A small network was shown many inputs. Here are its activations along a few directions, one row for each input.
In each table, some parts of the input vary, and every possible input appears once, in random order.
A made-up example of a description, with smaller parts first: one of 4 places along a line, together with either a single point or one of 9 places around a ring or (one of 3 separate values, together with one of 5 places around a ring).
Shared parts are said once, and a part with two or three values counts as separate values.

Rows:
x1: [ 21  -1  13  -6  29  -3  -4  19 -43 -59 -22   1  16   2  23  12]
x2: [  35   -2   35  -21   60    8   -8   31  -86 -104  -37   12   39    9
   45   15]
x3: [ 28  -1  24 -13  45   2  -6  25 -64 -82 -29   7  27   5  34  14]
x4: [-12  -7 -29  14 -38 -10   8  -1  63  50   4 -16 -36   2 -22 -17]
x5: [-29 -12 -41  17 -59 -11  14  -6 103  90  10 -19 -53  11 -34 -38]
x6: [ -39   47   70  -32   38   58  -22  -93 -100   50   97   69   97  -31
  -12   34]
x7: [ -5  -5 -22  12 -26 -10   6   1  43  29   0 -14 -27  -1 -14  -8]
x8: [-20 -10 -35  15 -49 -11  11  -4  84  71   7 -18 -45   6 -28 -27]
x9: [  7  -3  -5   5   0  -8   1   9   0 -15 -10  -8  -7  -1   3   5]
x10: [ 14  -2   4   0  14  -6  -2  14 -21 -37 -15  -3   4   0  12   9]
x11: [  1  -4 -14   9 -14  -9   3   5  21   7  -4 -11 -17  -2  -6   0]
- What is each input in this table made of? => either a single point or one of 10 places along a line

Rows:
x12: [-50   8 -11  30  -8 -55   3  -8   8   3   8  10 -12  13   1 -12]
x13: [  5   4  47 -19  70  -1  -7  12 -92 -80 -16  32  48  24  43   1]
x14: [-35  15  -5   5  11 -34   0 -35   7  34  53  22   9  22 -12 -11]
x15: [ 66 -21 -30 -14 -23  17  -6  45  47  -4 -47 -30 -30 -15   1 -21]
x16: [-30 -20 -13  23  -3 -27  26  26  28 -16 -26 -18 -36  45   6 -11]
x17: [ 45  11  31 -19  42  24 -16   9 -91 -88 -13   5  48 -28  27  48]
x18: [-42   4  34 -30  -3  55   1 -31   4  69  28  35  30  19  -7 -36]
x19: [  4   8  23 -24 -22  77  -6 -34  -1  71  25  12  22 -35 -25   7]
x20: [  8  18 -15   8  -9 -12  -8 -37   4  34  53  -3   3 -33 -27  35]
x21: [ 19 -24 -18 -23  -3  -5   3  46  54  -7 -45  -9 -25  37  20 -65]
x22: [ -6  13 -19  34 -28 -33  -7 -13   7   1   7 -16 -17 -41 -15  33]
x23: [ 15 -16 -23  28 -24  -5  16  22  25 -17 -27 -42 -40  -8 -12  33]
- What is each input in this table made of? => one of 2 separate values, together with either a single point or one of 5 places along a line
- The inputs of x22 and x12 match in every part but the choice among 2 separate values. If x20 is changed in the same way as x22 into x12, which row does it become? => x14
- Change only the choice among 2 separate values in x13. List by row number the other rows that result. => x17
- Change only the choice among 2 separate values in x18. List by row number the other rows that result. => x19

Rows:
x24: [ 16   6  30 -31   9  47 -23 -21 -16  73  10  47  27 -22  -5 -47]
x25: [-103    4   44  -12    4   39   25  -34  -19   28   31   31   33   51
    3  -10]
x26: [ 62  -9  54 -52  71  48 -12  37 -71 -71 -50  15  37   7  46 -15]
x27: [-85  16  44  39   4 -11  18 -57 -27  19  42   2   5   8 -17  52]
x28: [ 38   0 -31  -8 -57   9 -20  23  61  -3 -37 -35 -19 -42  -1 -13]
x29: [-27   3 -23  43 -20 -89  -6   9  48 -18 -22 -25 -44  -5   6 -16]
x30: [  2  14 -30  20  26 -88  -4 -29  29  11  60  -2 -13  20 -16  -1]
x31: [-55  17   9 -10   7 -11  -9 -18 -22  40  27  67  40  30   8 -59]
x32: [  51    5    9    1   43  -17  -10   24  -91 -113  -16  -10   27  -38
   30   70]
x33: [  9 -23 -43  49 -38  -6  32  33  26  -9 -34 -47 -64 -11 -23  51]
x34: [-34  -6  65 -30   7  94  11 -36 -11  61  14  12  23   0  -8   2]
x35: [ 35 -30 -29  19 -49  47  23  41  41   2 -52 -45 -41   1 -23  21]
x36: [-37  28   5  42   9 -62 -13 -44 -31  28  37  37  12 -16 -16   4]
x37: [ 54  -7  -5 -54  26  19 -13  -8  46  56  33   9   2  15  -4 -50]
x38: [ 12   6 -45  23 -45 -45 -10  14  46 -15 -19 -37 -42 -54  -2  17]
x39: [  3  29 -17  22 -18 -17 -17 -37 -36  31  41  23  13 -66 -25  34]
x40: [  -8    1   29  -29   67   -6    1   33  -79 -107  -32   37   44   59
   59  -30]
x41: [  76    2   23  -29   33   39  -17   32  -75 -102  -36   -5   49  -28
   26   37]
x42: [-45  -8 -20 -11 -22 -39   1  32  59  -8 -33   5 -17  41  28 -77]
x43: [-45  19  21  21 -21  33  15 -49 -32  23  45 -12   8 -41 -24  82]
x44: [ 67   9 -38 -33 -11  11 -21 -14  40  28  45 -13  11 -17 -23   2]
x45: [-16   2 -25 -33  24 -38   2  -4  39  23  50  28  14  66   7 -62]
x46: [-48 -39 -19  16 -15  -1  43  48  38  -3 -47  -6 -40  83   5 -43]
x47: [ 41  16 -52  -1   0 -44  -8 -23  25  15  63 -15 -12 -29 -25  32]
x48: [-29 -27 -21  70 -13 -49  35  27  28 -12 -36 -36 -67  38 -15  17]
x49: [ 29  22  -3 -10 -29  40 -32 -28 -22  44  23  25  36 -55 -25   4]
x50: [-21  12  34  -8 -30  87   4 -41 -17  34  27  -9  32 -31 -24  53]
x51: [ 22 -48   3  -3 -12  54  31  46  46  31 -65 -26 -50  32  -5 -30]
x52: [ 25 -17   2 -31 -19  16 -12  30  66  27 -50 -15 -27 -10  18 -64]
x53: [  11    4   29   20   70  -60  -10   15  -88 -114  -21    1   21   15
   43   39]
- What is each input in this table made of? => one of 5 places around a ring, together with either a single point or one of 5 places along a line
- Start at x46 and move only the place on the ring of 5, one step at a time. The first step leads to x51. Which rows follow, in order? => x35, x33, x48
- Which other rows agree with x34 in the place on the ring of 5? List them by row number. => x24, x26, x37, x51, x52
- Start at x33 and move only the place on the line of 5, one step at a time. The first step leads to x38. Which rows follow, in order? => x47, x39, x43
